These are the activations of a small network on made-up records, seen along a few directions, one row for each record.
Each row is followed by the record's values for the fields MEKI, BUSU, GOTEL, FEBU, PIROD.
Other fields move the rows too, some of them a lot.
(in the rows, 128 means zero)
[137  86 123 206 139 114 103 110 132 131 145 123 127 124  80 112 153 156
  81 116 111 112 142 115 104 139 141] : MEKI: befe / BUSU: zet / GOTEL: peta / FEBU: fisom / PIROD: nili
[148  82 118 143 135 160 141 141 115 154 113 135 126 160 152 138 127 124
  94 108 137  98  88 165  85 139 159] : MEKI: bevu / BUSU: zet / GOTEL: vimab / FEBU: kinek / PIROD: femot
[115 114 167 146 115 107 112 175 131 118 108 112 102 179 132 106  97 135
 112 132 138 107 129 142  86 154 121] : MEKI: bevu / BUSU: sar / GOTEL: peta / FEBU: navob / PIROD: zomo
[149 116 119 122 122 144 120 156 101 151 152 131 152 142 123  95 140  73
 121 134 138 137 128  92  93 106 161] : MEKI: besel / BUSU: zet / GOTEL: vimab / FEBU: fisom / PIROD: lumak
[128 115 125 145 137 118 100 125 111 101 134 135 113 113 151 103  88 127
 139 131 158 153  76 139 122 127  76] : MEKI: tupu / BUSU: sar / GOTEL: patup / FEBU: fisom / PIROD: nili
[115 190 129 141 139 135 170 184 113 149 122 159 152 134  82 142 133  94
 111  95 132 132 145 138 125 167  82] : MEKI: besel / BUSU: zet / GOTEL: peta / FEBU: fisom / PIROD: genik
[112 143 153 166 100 139 124 161 133 121  81 164 104 171  56 137 100 127
 103 156 163  98 115 113 130 153 121] : MEKI: gel / BUSU: zet / GOTEL: peta / FEBU: navob / PIROD: zomo
[111 140 147 152 135 110 140 123 131 188 102 123 107 165 175 153 129 132
 131 143 129 108  92 131  97 125 129] : MEKI: bevu / BUSU: zet / GOTEL: vimab / FEBU: navob / PIROD: zomo
[118 121 154 168 133 110  92  94  96 123 109 102 117  98 117 102 119 123
 153 103 159 138  88 121 112 128 116] : MEKI: befe / BUSU: zet / GOTEL: patup / FEBU: fisom / PIROD: nili
[167 150  82 119 110 155 126 142 123 127 146 138 148 154 144 116 141 121
 105 106 132 126 100 134  79 133 147] : MEKI: besel / BUSU: sar / GOTEL: vimab / FEBU: kinek / PIROD: femot
[125 106 117 207  95 151 105 147 146  90  85 153 122 130 109  89 130 112
 109  97 126  34  93 155 122  56 142] : MEKI: gel / BUSU: zet / GOTEL: peta / FEBU: gekar / PIROD: femot
[151  77 130 124 126 159 131 123 100 119 131 140 169 154 130 127 124 123
  96 120 160  92  92 108 115 151 148] : MEKI: demu / BUSU: zet / GOTEL: vimab / FEBU: fisom / PIROD: nili
[101  86 141 136  97 132 135 199 128 116 142 138  98 107 134 138 151 117
 119 110  92 182  91  84 130 112 170] : MEKI: tusi / BUSU: zet / GOTEL: vimab / FEBU: labiz / PIROD: zomo
[141 115 142 146 111  92  88 139 131 133 130 124 126  91 136 141 103  90
 160 118 143  99 106 136 151 146 141] : MEKI: mus / BUSU: zet / GOTEL: patup / FEBU: fisom / PIROD: nili
[144 127 141 147 156 148 121 113 175 140 131 139 142 124 131 135 130  95
 161 146 105 127 107 131 164 149 146] : MEKI: mus / BUSU: zet / GOTEL: patup / FEBU: fisom / PIROD: nili
[145 146 134 113 160 153 142  97 128 141 116 134 124 119 132 128 153 130
 165 179 110 167 109 150 165 135 154] : MEKI: gunom / BUSU: zet / GOTEL: patup / FEBU: fisom / PIROD: nili
[143 125 136 140 120  88  99 136 129 135 132 119 133 100 137 138 107  96
 165 121 136 110 120 139 150 147 152] : MEKI: mus / BUSU: zet / GOTEL: patup / FEBU: fisom / PIROD: nili
[109 157 155 125 146 141 140 110 136 140 182 119 113 138 124 100 157 140
 123  93 129 143 163 119 135 160 105] : MEKI: befe / BUSU: sar / GOTEL: peta / FEBU: fisom / PIROD: genik
[119 142 101 113 139  65  89 158  97 124 122 136 127 113  97  95 160 116
 107 136 110 100 125 117  85 140 128] : MEKI: besel / BUSU: sar / GOTEL: peta / FEBU: fisom / PIROD: nili
[141 171 143 149 156 149 151 154 122 132 145 129 132 144 125  97 183  87
 118 132 110 119 147 126 115 131  91] : MEKI: besel / BUSU: zet / GOTEL: peta / FEBU: fisom / PIROD: genik
[114 180 116  55 130 144 158 131 106 136 157 112 138 101 146 147 160 176
 182 136 154 157 171 162 172 116 130] : MEKI: gunom / BUSU: sar / GOTEL: peta / FEBU: fisom / PIROD: genik
[166 168 114 106 164 139 105 125 140 134 120 145 153 147 117 105 141 113
 149 133  91 161 102 124 127 131 118] : MEKI: besel / BUSU: sar / GOTEL: patup / FEBU: fisom / PIROD: nili
[128 125 176 172  56 119 141 116 112 119 102 151 137 114 135  92 101 121
  80 105 127  91 135 159 113 126 139] : MEKI: gel / BUSU: zet / GOTEL: peta / FEBU: gekar / PIROD: femot
[148 110 142 152  92 143  95 151 165 124 123  96 110 155  98 151 119 129
 159 153 133  92 125 130 127 141 132] : MEKI: mus / BUSU: zet / GOTEL: peta / FEBU: navob / PIROD: zomo
[123 130 138  77 142 130 131 143 112 169 145 121 123 125 145 153 130 157
 144  90 150 123 151 157 152 123 110] : MEKI: bevu / BUSU: sar / GOTEL: peta / FEBU: fisom / PIROD: genik
[127 154 105  71 103 118 171  79 144 136 142 162  88 139 111 112 148 122
 155 142 116 133 126 156 164 106 140] : MEKI: gunom / BUSU: sar / GOTEL: peta / FEBU: gekar / PIROD: femot
[138  99 160 142 121 131  90 119  99 102  96 135 155 115 148 121 125 129
 118 127 139 124  77 120 129 147  96] : MEKI: demu / BUSU: zet / GOTEL: patup / FEBU: fisom / PIROD: nili
[ 93 202 116 125 115 118 152  97 124 155 135 118 108 143 179 143 136 172
 170 177 131 148 108 120 126 129 142] : MEKI: gunom / BUSU: sar / GOTEL: vimab / FEBU: navob / PIROD: zomo
[137 177 126 175 110 110 125 141 127 162 106 121 128 155 152 142 152 119
 136 139 125 108  83 104  79 104 122] : MEKI: besel / BUSU: zet / GOTEL: vimab / FEBU: navob / PIROD: zomo
[ 96 159 101  54 134 179 126  91 133  84 128 126  97 106 153 190 123 135
 152 158 102 171 163 139 136 113 119] : MEKI: gunom / BUSU: zet / GOTEL: peta / FEBU: kinek / PIROD: zomo
[ 74 152 143 107 158 119 124  73 108 124 170 119 152 157 118 148 124 136
 150 132 119 168 177 136 112 104 152] : MEKI: befe / BUSU: sar / GOTEL: peta / FEBU: kinek / PIROD: zomo
[173  87 124 166 115 155 159 153 128 105 137 140 119 120 116 140 123 135
 100 107 126  93  56 124  74 126 163] : MEKI: tusi / BUSU: zet / GOTEL: vimab / FEBU: kinek / PIROD: femot
[121 188  93  45 154 148 174 105 173 160 113  63 147 109 178 126 116 152
  99 146 114 185 204 109 200 102 147] : MEKI: gel / BUSU: zet / GOTEL: peta / FEBU: labiz / PIROD: lumak
[146 113 139 154 153 139 110 149 142 107 131 149 135 103  96 119  94 167
 129 120  90 138  75 134 104 123 133] : MEKI: tusi / BUSU: sar / GOTEL: patup / FEBU: fisom / PIROD: nili
[147 114 149 117 166 139 126 107 143 123 103 155 163 153 142 133 152 130
 134 139 108 140  98 111 165 136 129] : MEKI: demu / BUSU: zet / GOTEL: patup / FEBU: fisom / PIROD: nili
[113  85 120 145 137 109  87 123 122 106 133 143 158 128 123 121 149 169
  95 136 116  88 122 107 129 142 120] : MEKI: demu / BUSU: sar / GOTEL: peta / FEBU: fisom / PIROD: nili
[130  97 125 115 133 178 129 118  90 170 108 176 117 120 131 100  94 102
 150 133 144 123 179  34 115 113 163] : MEKI: gel / BUSU: zet / GOTEL: vimab / FEBU: fisom / PIROD: lumak

Which values does each new row have?
[144 130  80 141 126 120 144 121 111 133 148 126 129 109 117 138 132 161
 109 181 122 141 170 162 140 157 152] : MEKI: gunom / BUSU: zet / GOTEL: peta / FEBU: fisom / PIROD: nili
[102 137 108  68 131 158 151 115 107 138 177 129 128 130 147  96 136 122
 153 172 149 171 149 112 141 135 186] : MEKI: gunom / BUSU: sar / GOTEL: vimab / FEBU: fisom / PIROD: lumak
[174  89 141 198 138 108 118 174 118  77  98 124 123 104  89 125 111 115
 120 101 115 104  73 129 100 119 144] : MEKI: tusi / BUSU: zet / GOTEL: patup / FEBU: fisom / PIROD: nili
[133 179 125 106 145 108 107 134 143 108 123 129 141 114 145  84 151  88
 125 134 140 152 138 127 109 131 106] : MEKI: besel / BUSU: sar / GOTEL: patup / FEBU: fisom / PIROD: nili
[121 150 144 129 134 122 138 119 136  64 174 137 107 121 109 157  95 125
  94 122  92 146 121 110  98 111 131] : MEKI: tusi / BUSU: sar / GOTEL: peta / FEBU: kinek / PIROD: zomo
[146 101 159 100  93 104 162 132 160 125 117 152 113  98 108 117 125 132
 142 100  98 100 112 150 102  80 152] : MEKI: tusi / BUSU: zet / GOTEL: peta / FEBU: gekar / PIROD: femot
[142 118 141  99 167  96 151 117 138  97 102 130 169 150 166 129 167 125
 147 135 108 137 145 111 163 144 148] : MEKI: demu / BUSU: zet / GOTEL: patup / FEBU: fisom / PIROD: nili
[128  88  99 132 144 101 106 141 108 155 120 138 108 121 113 139 129 137
  88 143 131 101 128 158 112 152 125] : MEKI: bevu / BUSU: zet / GOTEL: peta / FEBU: fisom / PIROD: nili
[156 103 117 101 111 105 154 105 162 150 122 162  97 182 121 122 135  98
 112  90 103 120 116 164 152 120 120] : MEKI: bevu / BUSU: sar / GOTEL: peta / FEBU: gekar / PIROD: femot
[ 88 183 115  66 137 143 208 152 123 151 118 147 149  93 102 190 150 153
 164 122 179 168 178 162 185 146 125] : MEKI: gunom / BUSU: zet / GOTEL: peta / FEBU: fisom / PIROD: genik
[129 140  86 125 127 112  91 128 109 124 134 149 114 110 119 116 111 165
  88 142 129  99 144 124 134 142 137] : MEKI: gel / BUSU: sar / GOTEL: peta / FEBU: fisom / PIROD: nili
[ 97 153 144 128 147 149 131 116 120 127 166 106 120 134 119 107 154 156
 144  88 128 131 140 126 136 147 108] : MEKI: befe / BUSU: sar / GOTEL: peta / FEBU: fisom / PIROD: genik
[154  91 123 141 115 163 143 121 120 117 121 144 166 157 152 142 147 141
  92 117 139 100  91 119 113 143 148] : MEKI: demu / BUSU: zet / GOTEL: vimab / FEBU: kinek / PIROD: femot
[138 149 141 117 117 126 102 135  97 129 136 129 154 134 110 171 142  74
 108 144 117 141 142 144  86  88 119] : MEKI: besel / BUSU: zet / GOTEL: peta / FEBU: kinek / PIROD: zomo
[108 168 124  86 130 147 146 135  86 139 154 117 128 107 134 138 153 181
 178 137 133 143 148 156 164 124 127] : MEKI: gunom / BUSU: sar / GOTEL: peta / FEBU: fisom / PIROD: genik
